A small network was trained on made-up records. Each row is its average activation on records with the value named, seen along a few directions.
Related values have similar rows: they may be neighbours, one step apart, or belong to one group.
In the rows, 500 means zero.
Strong random noise was added to every row along 12 fixed directions; ignore it. To show where, here is one row again and again, with new noise each time:
[604 709 573 286 527 380 307 648 457 440 455 585 712 544 541 334 581 614
 565 269 584 479 444 369]
[426 720 475 461 449 401 492 479 647 436 317 658 599 568 473 305 369 378
 442 377 300 427 563 539]
[341 617 515 523 469 454 509 421 378 594 530 402 536 425 318 379 520 714
 598 543 458 389 582 522]
[430 549 432 700 329 780 636 132 342 337 424 478 600 467 315 593 283 723
 722 432 369 756 668 623]
[533 390 482 496 192 490 621 422 558 240 523 395 495 362 176 507 466 639
 569 426 520 518 624 607]
[495 703 647 508 368 507 483 774 297 311 796 489 677 516 478 410 536 667
 492 668 704 300 390 221]
[762 470 719 674 359 389 615 461 554 530 263 538 539 205 417 355 641 488
 582 689 631 664 410 616]
[674 289 452 494 268 442 708 514 527 360 545 350 421 247 310 539 421 325
 554 592 517 536 436 703]
[803 564 524 453 727 398 324 577 375 531 407 739 726 539 705 489 696 676
 462 283 854 639 493 320]
[675 391 697 668 407 406 322 659 536 358 328 611 587 608 303 500 621 589
 472 484 650 589 541 437]
[706 396 385 629 515 540 374 496 389 367 647 342 375 541 598 778 540 580
 465 705 522 576 459 448]
[630 566 475 664 658 216 284 502 403 504 371 595 449 480 233 518 561 555
 471 666 407 331 602 556]
[515 292 629 482 170 631 563 742 431 341 703 203 517 501 389 542 447 455
 613 582 597 572 323 485]
[414 860 566 307 534 123 330 693 491 709 444 309 574 433 558 120 557 485
 533 616 386 171 297 484]


Values of T:
t5: [435 288 413 656 592 419 440 481 625 570 369 444 376 664 436 634 346 318
 449 467 384 496 513 657]
t12: [533 700 576 482 595 413 404 521 452 456 540 645 531 449 447 493 513 498
 574 552 396 394 417 467]
t10: [429 538 711 589 462 479 617 745 680 517 442 850 698 574 584 312 524 283
 309 488 659 477 470 346]
t8: [225 428 523 246 549 740 746 546 537 732 558 587 497 532 616 339 436 232
 437 299 550 481 510 491]
t6: [465 566 542 456 392 586 707 633 421 392 741 591 583 491 491 421 516 603
 396 554 760 331 518 329]
t7: [563 636 564 110 375 484 506 432 712 408 526 319 360 247 667 373 647 524
 608 445 378 397 347 520]
t9: [631 334 501 603 369 584 439 571 310 359 569 337 626 601 495 693 421 644
 581 496 742 681 443 456]
t11: [536 491 752 498 337 445 390 404 685 501 323 259 474 379 545 392 792 890
 637 482 640 615 450 476]
t13: [535 487 616 396 626 509 289 741 518 618 544 535 473 594 559 525 595 304
 524 547 391 542 358 418]
t2: [600 450 226 385 554 410 418 493 442 276 513 492 608 605 518 682 348 458
 486 218 536 563 479 541]
t3: [300 610 408 428 660 656 748 504 399 677 671 771 642 572 686 421 373 412
 343 424 627 421 599 388]
t4: [627 632 526 639 592 204 436 512 437 253 350 728 432 402  84 450 429 413
 409 734 449 121 604 578]
t1: [456 695 683 368 628 828 543 353 387 496 632 699 457 337 494 498 548 592
 786 495 301 545 495 390]
t14: [417 382 642 527 480 565 408 696 641 505 494 544 532 744 627 583 587 451
 437 405 606 617 427 368]
T is arranged as a ring.
A walk along T starts at t14 and steps to its neighbour t12. Put t9, t13, t2, t3 in the order it reaches them.
> t3, t9, t13, t2
List every value one step from t4, in the order listed.
> t8, t7
List every value one step from t11, in the order listed.
> t5, t1

Values of F:
f1: [455 529 431 314 514 494 464 665 321 464 776 425 602 555 488 544 462 579
 534 390 614 414 458 398]
f6: [310 597 445 361 478 418 431 516 520 518 405 568 664 644 360 324 448 624
 455 203 508 380 671 460]
f9: [557 613 476 608 550 489 470 405 574 363 432 693 409 533 494 538 467 431
 383 597 353 420 603 487]
f4: [790 612 495 466 556 419 364 484 360 414 527 358 532 387 676 573 532 599
 644 595 558 572 267 468]
f3: [480 405 589 425 536 465 344 679 505 437 498 551 507 663 354 522 511 463
 516 377 506 423 504 447]
f5: [553 468 510 217 378 511 564 561 560 244 689 523 474 342 313 501 555 500
 584 337 534 417 497 489]
f8: [483 570 554 545 528 341 318 632 557 489 462 440 519 629 567 481 578 580
 414 543 555 404 439 391]
f13: [364 627 639 403 415 547 407 528 532 530 408 446 506 528 402 332 492 506
 627 465 311 477 484 514]
f7: [368 736 455 692 437 588 533 401 456 377 550 510 495 525 455 542 272 394
 536 755 149 426 490 510]
f2: [550 475 593 383 590 563 422 544 404 565 581 448 495 467 591 516 673 627
 594 464 624 535 443 402]
f12: [551 556 587 332 551 453 307 610 590 464 646 555 397 476 485 533 745 622
 514 491 430 425 511 381]
f10: [573 782 190 530 470 354 626 335 428 345 482 501 617 413 616 478 262 475
 446 555 444 411 495 576]
f14: [316 730 325 424 558 568 456 438 441 546 675 382 392 573 579 528 358 458
 484 651 146 330 502 502]
f11: [695 263 449 573 467 186 433 456 576 581 269 279 377 358 300 475 585 525
 482 562 584 478 527 737]
F is arranged as a ring.
A walk along F starts at f9 and steps to its neighbour f2. Put f6, f4, f3, f7 in the order it reaches them.
> f3, f4, f7, f6
List every value one step from f10, in the order listed.
> f1, f14
What is the length, in steps, of the shortest route from f13 to f12?
> 7
